Each row below holds a small network's activations on one record, seen along a few directions.
After each row come some of the record's fields: Fiv, Pom, Talib, Nen, Laliz, Tupo.
The largest differences between rows may come from other fields.
Strong random noise was added to every row along 12 fixed directions; ignore it. To show where, here is one row again and again, with new noise each time:
[-154 -447  385  242 -273 -252  149 -110  -14 -395 -102  197  -88  -64
 -180  261  194  201 -185  330  187 -130  283  299 -218 -566   33  160
 -381  219 -207  691  431]
[-603  336   89 -419 -450 -367  204   61 -376  -45 -440 -278  280  -46
   68 -336  573 -172 -115  -56 -385  139 -137  -80  -46   24   25 -239
   62  174  246  -13  412]
[ -79 -129   22  -33   90  199 -288  103  144 -104  242  -31 -172 -100
  359 -223 -564 -107  -98 -100  -40   44  306 -243 -107  -84 -400   10
   76  153  333   68 -150]
[  56  139  390   36 -147  434 -432  -86 -162    5  188 -186   10  -65
  352 -505 -669 -399   -8   63  -39   91  308 -266  196  -32 -664   33
  274  288  147 -774   23]
[  34   16 -246  509    8 -100 -445  -80    3  260  136  -35 -380  157
  379  158   80 -451   68  159 -127   98   79  475  -66 -709  203  128
  -69   38   50 -364  301]
[ -17 -263  238  112 -135   77 -253 -111   -1  -92   11 -266 -360  119
  -56  -22 -556 -335  -66  -10 -151  207  429 -115  253 -162 -176 -103
 -182  380  -56 -337  303]
[-212   24  -10 -150 -269  581  463  332 -366 -108  411  255  489 -554
   49 -785  171  651 -612   -1 -173 -441  199    4 -338  376 -406  217
 -215 -142    5   60  299]
[-174  -85  -11 -162  149   76   20  452   78  -80  136   43   63  283
   35   68 -556 -256  -23 -196  350 -256  360   85  -70   33 -258 -245
  -91  171  -18  124  107]
[-255   -8 -583  470 -827  -30 -309  167 -105  158  584  112 -640 -792
  281  -80 -448  -62 -133 -335 -133 -168 -298  468   73 -538 -339   29
 -389  207  319 -315   -4]
[-173   77 -110 -165  -64  -93  -20  341  -81 -272  143  519  136 -364
  392  -70  -65  152 -246 -202  577 -487 -184  -33 -325 -213 -360 -147
  -41   36  177  572 -319]
[  57 -111  337 -391  551 -415 -132 -203  268   31 -433  -94   24  255
  147  114  216 -126  485   91  -28   88  247 -520   -1 -176 -131 -133
  462  -42  414  516 -580]
[-310 -170  -97 -149 -116  157   99  254 -232   29  333    6  -79 -395
  232 -635   37  213 -208 -143 -320 -235  268 -131 -209   33 -359   -3
 -262   34  362   75  248]
[ 664  -11  481   73  585  207 -304 -622  372 -207 -713    8   57  661
  156  -29  115 -280 -268  654 -215  453  419 -512   18  -48  262  237
  569  104 -302 -163 -203]
[-115 -192  -63 -102  168   94  169  -39  313  -38   24 -110   91  -88
  -12  -37   95  405 -139   74 -474  201  309 -146 -249   87   40  249
  126 -177  298  565 -172]

[ 272 -111  118  266 -317 -273 -219 -473   84  -33 -377  -69 -549   47
 -134    4  141 -189   54  259 -298  254  -19  -68  259 -308  139   36
  -39  254  -37 -294   50] | Fiv: y6 / Pom: w1 / Talib: t2 / Nen: n5 / Laliz: b2 / Tupo: c2
[ -68  244  -67 -150    4   50  -78   77  359   91  111   21  243 -188
  226   82 -257  167  296 -131   87   19 -171  -69 -139   95 -398  110
  659 -238  517  286 -842] | Fiv: y14 / Pom: w1 / Talib: t2 / Nen: n3 / Laliz: b1 / Tupo: c1
[ 207  201   24 -174  101  155  337  287  -84  -54 -113  154  508  307
 -234   58 -224 -127 -106   33  389 -269   13   64  185  399  -40 -159
   44  -65 -463 -289   20] | Fiv: y6 / Pom: w3 / Talib: t2 / Nen: n2 / Laliz: b1 / Tupo: c3
[ 248  205  119    3   36   30  211   86  -71   23 -160  484  186   -3
  -12  -74  548   99   46  148  383 -546 -174  195 -237 -168  -62  -20
   23  -81 -210  143  -30] | Fiv: y14 / Pom: w2 / Talib: t1 / Nen: n2 / Laliz: b2 / Tupo: c1
[  18  -47   77 -526   77   67  329  434   72 -374 -149  283  225  164
 -150  -90 -535  -22 -274 -280  585 -373  103 -455   37  550 -278 -474
  -66  229 -165  294 -259] | Fiv: y6 / Pom: w3 / Talib: t2 / Nen: n3 / Laliz: b1 / Tupo: c2
[-127  575  386 -310 -516  223  208 -311 -310 -126 -224 -325  640 -195
 -482  189 -105  111  -53 -194   -1  376 -377 -280  450  433  -99 -127
  201   10 -251 -540  -99] | Fiv: y6 / Pom: w3 / Talib: t3 / Nen: n2 / Laliz: b2 / Tupo: c1
[ 200 -307 -355  277   23   24   67  215  234  -35  294  480 -260 -218
   96  -84  -70  336 -195   18  154 -328  -73  277 -184  -51  -37  213
  -98 -126   23  286 -218] | Fiv: y14 / Pom: w1 / Talib: t2 / Nen: n5 / Laliz: b3 / Tupo: c2
[  44 -171 -327  256  -95 -217   93  208  317   49   13  294 -370  256
  191  -58  -11 -227  -42  323  -12 -109  113  512 -378 -249   45  191
  137  130   40  263   -1] | Fiv: y6 / Pom: w3 / Talib: t3 / Nen: n5 / Laliz: b3 / Tupo: c3
[-280  230  229  -43  148    1 -183  119  -53 -160   34 -241  445  276
  303  161 -102 -137   68  125  211  274  -14   47 -293  -70   22  137
  304 -126  123  231  185] | Fiv: y6 / Pom: w1 / Talib: t4 / Nen: n7 / Laliz: b3 / Tupo: c3
[ 554   52 -235  263  -13  346  112  135   46 -108  -61  619    6  128
 -194   97 -168   -7 -486   73  477 -530  -69  269  129   48   51  -42
 -245   61 -731 -364  -71] | Fiv: y14 / Pom: w2 / Talib: t2 / Nen: n5 / Laliz: b3 / Tupo: c1
[  34   26  -61  203   15  239 -241  -21  158  -63   95    0 -132  156
  355 -147 -206 -239  -28  179  -78   16   36  127 -163 -193  -50  126
    9  104  111 -130  168] | Fiv: y14 / Pom: w2 / Talib: t1 / Nen: n1 / Laliz: b3 / Tupo: c1
[ 424  -13   35  355 -191    4 -254 -340 -321  158  359  119 -262 -766
   33  -22   33  281  216 -113  158 -190 -471  -97  379 -223 -195   43
 -116 -234  -45 -463 -448] | Fiv: y7 / Pom: w3 / Talib: t1 / Nen: n7 / Laliz: b3 / Tupo: c3
[-284  327 -344  -93 -384  201  236  236   93   33  162 -133  279 -121
 -165  166 -374   41 -183 -195  -44  175 -112  219   -9  275  -73   -5
  161  -54   47  -57  -98] | Fiv: y6 / Pom: w3 / Talib: t3 / Nen: n3 / Laliz: b1 / Tupo: c2
[ -42 -246 -301  183   16 -175  269  124  427   46  -68 -108 -200  154
 -174   87  115  140   71  158 -352   47  -43  307 -250  141  411  198
  -17 -122  114  400   46] | Fiv: y5 / Pom: w1 / Talib: t1 / Nen: n7 / Laliz: b3 / Tupo: c3
[ 184  299 -213   56  192  -39 -190   46  -66  104 -208  386  -61  222
  347 -182  335 -312  -90   83  246 -252 -220  113 -161 -158   72  -97
  244  -44  -79 -272 -109] | Fiv: y14 / Pom: w1 / Talib: t3 / Nen: n5 / Laliz: b3 / Tupo: c1
[ 274  155   18   32  288  145  -96 -405 -256  297  128   10  180 -119
   25  121  596  275  -26  118 -150  147  147   44   80 -295  212  198
   37 -374 -107 -140 -106] | Fiv: y6 / Pom: w2 / Talib: t1 / Nen: n5 / Laliz: b1 / Tupo: c1
[ 395   14  471 -204  127 -315  307 -308   72  -96 -777  143  328  356
 -269  -16  537  -79  253  572  150 -297  -17 -219  156   17   24  -17
  332  -14 -335  136 -202] | Fiv: y6 / Pom: w4 / Talib: t1 / Nen: n3 / Laliz: b2 / Tupo: c3
[ -52  301  118    9 -205 -295 -202  -61 -143  333   22  -34   92 -138
  367 -283  280 -225  506  145  -33  -65 -173  116   17 -291 -356  132
  374  -35  435 -322 -154] | Fiv: y6 / Pom: w4 / Talib: t2 / Nen: n2 / Laliz: b1 / Tupo: c2
[-268  116  -49  -52  -31 -205   94  168 -213   -9  304  -71  352 -310
    7  335  149  289  193 -174  259 -138 -297  259  -39  -32  -16  -40
 -138 -228   88  343  -31] | Fiv: y14 / Pom: w2 / Talib: t1 / Nen: n6 / Laliz: b3 / Tupo: c3
[  23 -228   44 -222 -425 -342  516  208  470 -317 -715  154 -207  243
 -351 -299 -371 -197  -25  342 -131 -241  -11 -122   60  530 -164 -122
  122  502  -70  304 -156] | Fiv: y14 / Pom: w4 / Talib: t3 / Nen: n7 / Laliz: b3 / Tupo: c3
[-141  -99  -90 -116 -316 -284  197  -34   80 -273 -357   85 -311 -110
 -333  228  138  127 -214 -286  -10  128 -235 -115    0   31  239 -271
 -247  259 -109  417   69] | Fiv: y14 / Pom: w1 / Talib: t4 / Nen: n2 / Laliz: b2 / Tupo: c1
[ 468 -595  859  245  354  145 -268 -184  -15 -510   33  193 -127  286
   -5  156 -823 -250  121  494  766 -267  573 -246  185 -273 -431   -8
 -297  343 -519   17  272] | Fiv: y6 / Pom: w2 / Talib: t3 / Nen: n7 / Laliz: b3 / Tupo: c3
[ -15 -301 -194   59  347  128  143   47  -54  171  212  -64 -166   -8
  -58 -115  442  404 -137 -117 -247   16  211   -2 -196   73  361   50
 -277 -289   -7  179  271] | Fiv: y7 / Pom: w1 / Talib: t4 / Nen: n3 / Laliz: b1 / Tupo: c1
[-200   43  -47 -196  532  -93  -97  110  -71   18  -37 -397  241  420
  289  114  129 -201   14  -38 -180  237  204 -242 -106   -6  294 -168
 -100 -178  190  125  367] | Fiv: y6 / Pom: w2 / Talib: t2 / Nen: n3 / Laliz: b2 / Tupo: c3
[-390  305  256 -124   48  648  130  257 -277 -228  309 -145  743  148
  233 -356 -208   30 -327  153   17   56  313   59 -367  229 -147  186
  -57 -104  -80 -167  686] | Fiv: y6 / Pom: w2 / Talib: t3 / Nen: n4 / Laliz: b2 / Tupo: c1
[ 164 -414  124   51  286 -164  -25   74  233 -133 -110   29 -181  215
   59  -41 -279  -89  149  198  105  -97  170 -169   33   83  -24   25
  -53   72  -43  262  -38] | Fiv: y7 / Pom: w4 / Talib: t4 / Nen: n7 / Laliz: b3 / Tupo: c3
[ 263 -276  160   87   84  220 -403 -511  382 -315 -264 -254 -448   97
   73   82 -570 -149 -221  188 -444  581  459 -585  137 -210  -24  124
 -137  274   55   41 -106] | Fiv: y6 / Pom: w4 / Talib: t2 / Nen: n4 / Laliz: b2 / Tupo: c1
[-224  119 -134 -105   44 -492  221  194  -52  443  109 -205  360 -126
 -223  469  432  212  810 -217  104 -156 -417  394  119  -56   75 -130
  191 -510  237  165 -336] | Fiv: y7 / Pom: w1 / Talib: t2 / Nen: n1 / Laliz: b3 / Tupo: c3
[-115   65 -145 -185 -100   44  232  205 -220  -39  179  105  225 -381
   69 -303  190  332  -83  -55   44 -305 -162   54 -124  171 -203   62
 -125 -105   98  152   20] | Fiv: y14 / Pom: w4 / Talib: t1 / Nen: n6 / Laliz: b3 / Tupo: c3
[  73   33   52  614 -260  329 -183  -56  299  328  454 -200  -33   86
  -46  262 -534 -193  433  223  -32  150  160  671   81 -287 -190  423
  307  -84   71 -524  -83] | Fiv: y14 / Pom: w3 / Talib: t2 / Nen: n3 / Laliz: b1 / Tupo: c1
[ 200  210 -136 -201   69 -298 -213 -251 -149 -272 -618  153 -114   -6
  170   18  114 -233 -469 -124  148  173 -529 -640  267  234  372 -415
   68  240 -239 -264 -266] | Fiv: y14 / Pom: w4 / Talib: t3 / Nen: n3 / Laliz: b2 / Tupo: c3
[ -91 -125 -300   22   90  119  218   64   91   37  175  -29   79  -28
  -16  -44  207  254 -318  141 -419  178  223  182 -266   12  372  300
  -84 -186  -20  267  182] | Fiv: y6 / Pom: w2 / Talib: t1 / Nen: n5 / Laliz: b1 / Tupo: c3
[ -16 -174  302  149   93   10   79  -87  -61  273  144 -208  169  146
 -158   82  132   39  316  182  -39   94  342  206   62  -71  -16  208
  155  -94  -47  -85  213] | Fiv: y14 / Pom: w4 / Talib: t4 / Nen: n3 / Laliz: b1 / Tupo: c2
[ -76  419 -525  233  199  207  -75  338  -98  256  145 -109  300  397
  334  -63  159 -322 -298   42 -145   46 -191  545 -256   71  534  123
   46 -257 -173 -462  473] | Fiv: y5 / Pom: w2 / Talib: t1 / Nen: n7 / Laliz: b3 / Tupo: c3
[-439 -119  659 -291 -173   76  -15  -24 -111 -492 -163 -496   91  225
 -197   51 -392 -198 -151 -153  -40  436  324 -354   41  205  -81 -274
 -247  417  -39  145  692] | Fiv: y14 / Pom: w2 / Talib: t1 / Nen: n2 / Laliz: b2 / Tupo: c1
[-147  160   96  204 -134  249 -113  -93  251 -275  153   42  105 -203
  193  138   51  365 -245  -59   86  345 -295   40 -504  -47   65  301
  233 -138  199  511 -129] | Fiv: y5 / Pom: w1 / Talib: t4 / Nen: n2 / Laliz: b2 / Tupo: c1
[   2  302  135 -356   28 -190   21 -368 -254  250 -226 -251  181 -268
  -49   44  526  109  388 -120 -303   58 -213 -431  332  -58   47 -163
   36 -244  224 -137 -315] | Fiv: y6 / Pom: w2 / Talib: t1 / Nen: n4 / Laliz: b2 / Tupo: c1
[-177  320 -146 -566   54  -73   93   12 -462  110 -215  -74  121 -237
   98 -499  661  148 -145 -395 -295  -72 -301 -658   27  302   42 -386
 -147 -115  166 -186   79] | Fiv: y6 / Pom: w4 / Talib: t4 / Nen: n2 / Laliz: b2 / Tupo: c1
[ 483 -125  269  215 -448  375   30 -334  427 -490 -366  426 -282 -127
 -190 -267 -344  235 -579  367  -46   99  -12 -244 -103  143 -189  310
  223  358 -369  108 -357] | Fiv: y7 / Pom: w1 / Talib: t4 / Nen: n1 / Laliz: b2 / Tupo: c1

Here are new rows. What are their fields?
[  98   32   42  305 -486  161  114 -431  262 -511 -636  -73   -1  246
 -434  448  -45   32 -748  345 -292  634  -41  119   93   62  656  243
 -165  247 -673   81  394] | Fiv: y14 / Pom: w4 / Talib: t4 / Nen: n4 / Laliz: b2 / Tupo: c1
[   8   47   52   81  132 -225   52  -44  273  252 -178 -283   29  591
 -357  663  125 -267  478   55  -10  275   94  357  100 -231  329  -35
   91  -60 -120   97  131] | Fiv: y6 / Pom: w2 / Talib: t4 / Nen: n2 / Laliz: b2 / Tupo: c2
[-126   43  434  152 -414  -40  109    1 -358  -53  170  194  295 -233
 -101    7  166  131  262  180  430 -423  -47  370   92 -314 -445   87
 -105   70 -154   -1  170] | Fiv: y14 / Pom: w2 / Talib: t4 / Nen: n5 / Laliz: b3 / Tupo: c1
[-259   59 -135 -302  427   94  231  556  386 -136  -41  -91  391  787
  -15  419 -502 -290  -23  -87  383  -65  403  158 -226  215  108 -227
   43   46 -138  505  173] | Fiv: y6 / Pom: w2 / Talib: t4 / Nen: n3 / Laliz: b1 / Tupo: c1
[-420 -287 -121 -535  235 -476  191  322 -177  321   37 -201 -169 -113
  109 -441  379   42  381 -369 -333 -185  223 -354  -55  169 -160 -351
 -104  -81  660  331    1] | Fiv: y14 / Pom: w4 / Talib: t2 / Nen: n3 / Laliz: b1 / Tupo: c2
[-241 -176  175  -48 -305   68  280 -103  283  -42 -108 -354 -218   95
 -335 -181  -38   29  116  145 -614  319  295  -85 -123  113 -109  167
  -46  167  216  110  294] | Fiv: y6 / Pom: w3 / Talib: t3 / Nen: n2 / Laliz: b2 / Tupo: c1
[ -12  165  444  129 -327  449  286 -168  238  -44 -164 -194  487  210
 -313 -195  -73   32  107  560 -337  139  287  295  -96  206 -157  513
  440  -20 -120 -189  153] | Fiv: y14 / Pom: w1 / Talib: t1 / Nen: n4 / Laliz: b2 / Tupo: c1
[ -91  -76   22  122   45 -105  -11   31  182 -162 -116 -140  -10  352
  -52  309  -73 -153 -147   66   55  264   30  196 -106   13  345   22
  110   32  -99  192  285] | Fiv: y14 / Pom: w1 / Talib: t1 / Nen: n3 / Laliz: b3 / Tupo: c2
[  14  676 -301 -363   10  -61  136   42  -20   63 -555 -109  362  237
  191 -236  142 -348  -83  -16 -241  176 -452 -280   95  535  195 -204
  520  -18   71 -432 -309] | Fiv: y14 / Pom: w3 / Talib: t3 / Nen: n7 / Laliz: b3 / Tupo: c3
[ -97  345   48 -257 -282  135  423  133  -76  -54 -225 -103  485  141
 -400   10  173  187 -158  -77  -55  -39 -147   57   65  478   83  -72
  -30  -65 -261 -180  235] | Fiv: y6 / Pom: w4 / Talib: t2 / Nen: n2 / Laliz: b2 / Tupo: c1
[  77    5  -65  346 -466   42  -24  -24 -213  462  301 -145 -349 -203
 -259   -8 -109 -287  449  -82  -26 -248  -42  461  458 -231 -226  -50
 -178   28  -87 -856  135] | Fiv: y14 / Pom: w3 / Talib: t1 / Nen: n3 / Laliz: b1 / Tupo: c1
[  22 -448  -87  256 -389   67  166  -36  139 -149  138  -97 -350 -259
 -424  120 -673  187 -195   61 -279   50  166  129  264  150  -28  126
 -398  245 -216  -35  142] | Fiv: y14 / Pom: w2 / Talib: t3 / Nen: n7 / Laliz: b3 / Tupo: c3
[ 110 -397  499 -121  463   64   19 -202 -665   55  355    7  159 -324
 -326  208  398  532    4 -290  329 -228  304 -324  261 -131   57 -204
 -564 -218 -341  -56  214] | Fiv: y14 / Pom: w2 / Talib: t2 / Nen: n3 / Laliz: b1 / Tupo: c1
[ -69 -412 -287   89  500  105  335  311  546  216  272 -393   32  495
 -220  250 -210  139  258  196 -521   68  596  291 -233  182  316  311
 -171 -335  134  528  286] | Fiv: y6 / Pom: w2 / Talib: t1 / Nen: n7 / Laliz: b3 / Tupo: c3
[ 184  312  366 -359  863  265 -360  -20 -178  -76 -133   15  399  504
  438 -105  129 -382   36  -69  424   84  116 -526 -124  126   85 -254
  303  -63  -49 -258   26] | Fiv: y14 / Pom: w2 / Talib: t1 / Nen: n2 / Laliz: b2 / Tupo: c1
[  62  246 -323  -68  297  173   76  101  305  358  -56  -66   91  304
   69  -37   44 -144  209   87 -319   36  124  144 -150  146   -2  119
  301 -208  238 -114 -160] | Fiv: y14 / Pom: w2 / Talib: t3 / Nen: n2 / Laliz: b2 / Tupo: c1
[-121  -47    8  -68  -66 -428   46 -132  110   75 -218 -335  -33  128
 -147  345  174   -4  437   63 -171  200 -121    2  148  -78  124    4
    9  -38  130  251 -104] | Fiv: y6 / Pom: w4 / Talib: t4 / Nen: n6 / Laliz: b3 / Tupo: c3
[ -26  484 -103   64 -525  167 -162 -253 -124 -260   20   85  141 -562
  119  191   71  246 -411 -173   79  161 -662 -130   42 -139   13   63
 -102  -35  -29  -67 -140] | Fiv: y6 / Pom: w2 / Talib: t1 / Nen: n2 / Laliz: b2 / Tupo: c1
[  74   24 -179  308 -233  493 -181  -28  459  251  115 -495 -420  413
 -150 -120 -832 -367   27  113 -642  499  330  275  148  285  -81  214
  244  182   22 -813  144] | Fiv: y7 / Pom: w1 / Talib: t3 / Nen: n1 / Laliz: b3 / Tupo: c1
